M =
[[ 5  4  6  6 15  4  8 16  8  7 12  4]
 [12 10  8  8  7  4 59 29 21  3  7  9]
 [13 47 21 27  8 15 11  6 15 35 10 34]
 [ 7  7  7  7 15  3 12 17 13  8 10  7]
 [29 16 16 15  2 89 18  5 10 10 10 17]
 [ 8 22  8 12 22  1 31 24 29  9 10 13]]
M[0][0]: 5
M[3]: [7, 7, 7, 7, 15, 3, 12, 17, 13, 8, 10, 7]
M[3][2]: 7
M[:, 8]: [8, 21, 15, 13, 10, 29]
M[0][1]: 4
M[2]: [13, 47, 21, 27, 8, 15, 11, 6, 15, 35, 10, 34]
M[0]: [5, 4, 6, 6, 15, 4, 8, 16, 8, 7, 12, 4]
M[1][6]: 59
M[4][7]: 5
M[3][4]: 15
M[3][1]: 7
M[5][2]: 8
M[0][9]: 7
M[3][0]: 7
M[5][10]: 10
M[:, 11]: [4, 9, 34, 7, 17, 13]
M[4][8]: 10
M[5][5]: 1
M[2][0]: 13
M[2][8]: 15
M[:, 6]: [8, 59, 11, 12, 18, 31]
M[2][4]: 8
M[:, 3]: [6, 8, 27, 7, 15, 12]

arr =
[[ 0.02  0.02  0.06 -0.09]
 [-0.13  0.04 -0.03  0.22]
 [ 0.11  0.02 -0.15 -0.06]
 [ 0.06 -0.06  0.04  0.05]
 [-0.07 -0.06  0.12 -0.09]
 [-0.09 -0.16  0.06  0.21]
 [-0.04  0.01  0.04 -0.03]
 [ 0.14 -0.08 -0.04 -0.07]
 [-0.18 -0.03 -0.09 -0.08]
 [-0.01 -0.12 -0.12  0.24]]
arr[-10][0] = 0.02
arr[0][3] = -0.09
arr[:, -4] = [0.02, -0.13, 0.11, 0.06, -0.07, -0.09, -0.04, 0.14, -0.18, -0.01]
arr[6][-1] = -0.03
arr[2] = [0.11, 0.02, -0.15, -0.06]
arr[-7][0] = 0.06
arr[:, 3] = [-0.09, 0.22, -0.06, 0.05, -0.09, 0.21, -0.03, -0.07, -0.08, 0.24]
arr[0][1] = 0.02
arr[2][2] = -0.15
arr[5] = [-0.09, -0.16, 0.06, 0.21]
arr[-1][-1] = 0.24
arr[-2][-1] = -0.08
arr[9][-3] = -0.12
arr[4][-3] = -0.06
arr[-4][2] = 0.04
arr[7] = [0.14, -0.08, -0.04, -0.07]
arr[3][3] = 0.05
arr[-6][3] = -0.09
arr[2][0] = 0.11
arr[8][1] = -0.03
arr[-3][3] = -0.07
arr[5][-4] = -0.09
arr[-7][-2] = 0.04
arr[-8][-3] = 0.02
arr[1][-1] = 0.22
arr[:, 1] = [0.02, 0.04, 0.02, -0.06, -0.06, -0.16, 0.01, -0.08, -0.03, -0.12]
arr[1][0] = -0.13
arr[5][2] = 0.06
arr[7][1] = -0.08

W = [-36  10  78 -26 -71  13 -11 -43  68  82 -33 -30   2 -75 -44  87]
W[0]	-36
W[6]	-11
W[14]	-44
W[7]	-43
W[9]	82
W[10]	-33

x =
[[-60  35  20 -70 -56   6  -3  66]
 [  8 -25  -1 -23  22  43  28  54]]
x[0, 0] => -60
x[:, 5] => [6, 43]
x[0, 2] => 20
x[1, 5] => 43
x[0] => [-60, 35, 20, -70, -56, 6, -3, 66]

A = -70   69   13   60   73   26  -28   15    4
A[0] = -70
A[5] = 26
A[7] = 15

data =
[[-58  61 -19 -54 -69  47 -64  23 -29]
 [-29  55 -14 -47 -36  26 -59  23 -26]
 [-70  62 -30 -68 -80  31 -54  19 -22]
 [-48  40 -27 -61 -86  -3 -37  45 -22]
 [-32  38 -20 -66 -78  32 -51  32 -23]
 [-25  30 -19 -73 -56  28 -42  31 -23]
 [-46  43 -24 -64 -69  27 -62  41 -15]
 [-22  27 -24 -59 -73  48 -68  30 -18]
 [-13  19 -20 -56 -54  29 -77  62  -8]
 [-48  59 -21 -56 -63  38 -63  30 -22]
 [-42  50 -20 -55 -54  50 -90  48 -11]
 [-54  63 -23 -52 -47  17 -80  43  -5]
 [-57  69 -19 -61 -52  38 -78  39 -15]
 [-25  30 -13 -42 -65  40 -60   6 -29]
 [-25  14 -21 -69 -85  36 -62  43 -11]]
data[0,0] -> -58
data[3] -> [-48, 40, -27, -61, -86, -3, -37, 45, -22]
data[7,8] -> -18
data[8,6] -> -77
data[:, 5] -> [47, 26, 31, -3, 32, 28, 27, 48, 29, 38, 50, 17, 38, 40, 36]
data[11] -> [-54, 63, -23, -52, -47, 17, -80, 43, -5]
data[1,2] -> -14
data[:, 8] -> [-29, -26, -22, -22, -23, -23, -15, -18, -8, -22, -11, -5, -15, -29, -11]
data[:, 7] -> [23, 23, 19, 45, 32, 31, 41, 30, 62, 30, 48, 43, 39, 6, 43]
data[7,2] -> -24
data[3,6] -> -37
data[3,2] -> -27
data[8,4] -> -54
data[:, 4] -> [-69, -36, -80, -86, -78, -56, -69, -73, -54, -63, -54, -47, -52, -65, -85]
data[5] -> [-25, 30, -19, -73, -56, 28, -42, 31, -23]
data[14,4] -> -85
data[6,3] -> -64
data[0] -> [-58, 61, -19, -54, -69, 47, -64, 23, -29]
data[10,0] -> -42
data[:, 6] -> [-64, -59, -54, -37, -51, -42, -62, -68, -77, -63, -90, -80, -78, -60, -62]
data[8,5] -> 29
data[4,5] -> 32
data[8,3] -> -56
data[2] -> [-70, 62, -30, -68, -80, 31, -54, 19, -22]
data[4,1] -> 38
data[10,3] -> -55
data[9,0] -> -48
data[10,2] -> -20
data[:, 3] -> [-54, -47, -68, -61, -66, -73, -64, -59, -56, -56, -55, -52, -61, -42, -69]
data[3,5] -> -3
data[10,8] -> -11
data[2,2] -> -30
data[4,0] -> -32
data[6,6] -> -62

X =
array([[-0.3, -1.0,  0.0, -0.3, -0.8,  0.5,  1.6,  0.6, -0.3,  0.4,  1.2],
       [-1.3, -0.3, -0.1, -1.6, -0.7,  2.1,  1.9, -0.1, -0.7, -0.1,  0.8],
       [-1.6, -0.6,  1.1, -0.4,  0.2,  1.9,  0.1,  0.0, -0.1, -0.4, -1.1],
       [-1.4, -0.6,  1.3,  0.2,  0.1,  1.6,  0.1,  0.6,  0.1,  0.5, -0.9],
       [-0.4, -0.3, -0.1, -0.6,  0.0,  0.4, -0.2, -0.6, -0.2, -1.0, -0.5]])
Rows and columns are counted from 0.
(0, 0): -0.3
(4, 2): -0.1
(4, 5): 0.4
(2, 6): 0.1
(1, 3): -1.6
(1, 6): 1.9
(0, 8): -0.3
(2, 1): -0.6
(0, 6): 1.6
(1, 9): -0.1
(4, 4): 0.0
(0, 10): 1.2
(0, 2): 0.0
(2, 5): 1.9
(1, 7): -0.1
(3, 1): -0.6
(2, 8): -0.1
(3, 5): 1.6
(4, 6): -0.2
(2, 4): 0.2
(0, 1): -1.0
(2, 9): -0.4
(3, 2): 1.3
(0, 3): -0.3
(2, 7): 0.0
(4, 0): -0.4

a = [-59  -1  -7 -76]
a[-4]	-59
a[-3]	-1
a[-1]	-76

m = [-57   9  29  26  39  89 -52   0  18  27 -25  22  43 -10 -20]
m[0]: -57
m[-12]: 26
m[-11]: 39
m[6]: -52
m[8]: 18
m[-5]: -25

grid =
[[-24 -92  24 -56 -26  29 -14  58  13  13]
 [  0 -15 -35 -25 -28 -40 -16 -24  -4  17]
 [  1   4 -15  19   5   4   1   2 -10   0]
 [ 20  39  -9  25  28 -17  23  23 -12  15]
 [  7  -1  14 -11  -9  13 -22  -1  -9   3]]
grid[0, 0] => -24
grid[0, 9] => 13
grid[4, 4] => -9
grid[1, 5] => -40
grid[3, 0] => 20
grid[2] => [1, 4, -15, 19, 5, 4, 1, 2, -10, 0]
grid[2, 7] => 2
grid[1, 0] => 0
grid[4, 9] => 3
grid[4, 0] => 7
grid[:, 7] => [58, -24, 2, 23, -1]
grid[4, 6] => -22
grid[:, 3] => [-56, -25, 19, 25, -11]
grid[2, 2] => -15
grid[1, 4] => -28
grid[1, 8] => -4
grid[1, 1] => -15
grid[0, 7] => 58
grid[4] => [7, -1, 14, -11, -9, 13, -22, -1, -9, 3]
grid[3, 3] => 25
grid[:, 6] => [-14, -16, 1, 23, -22]
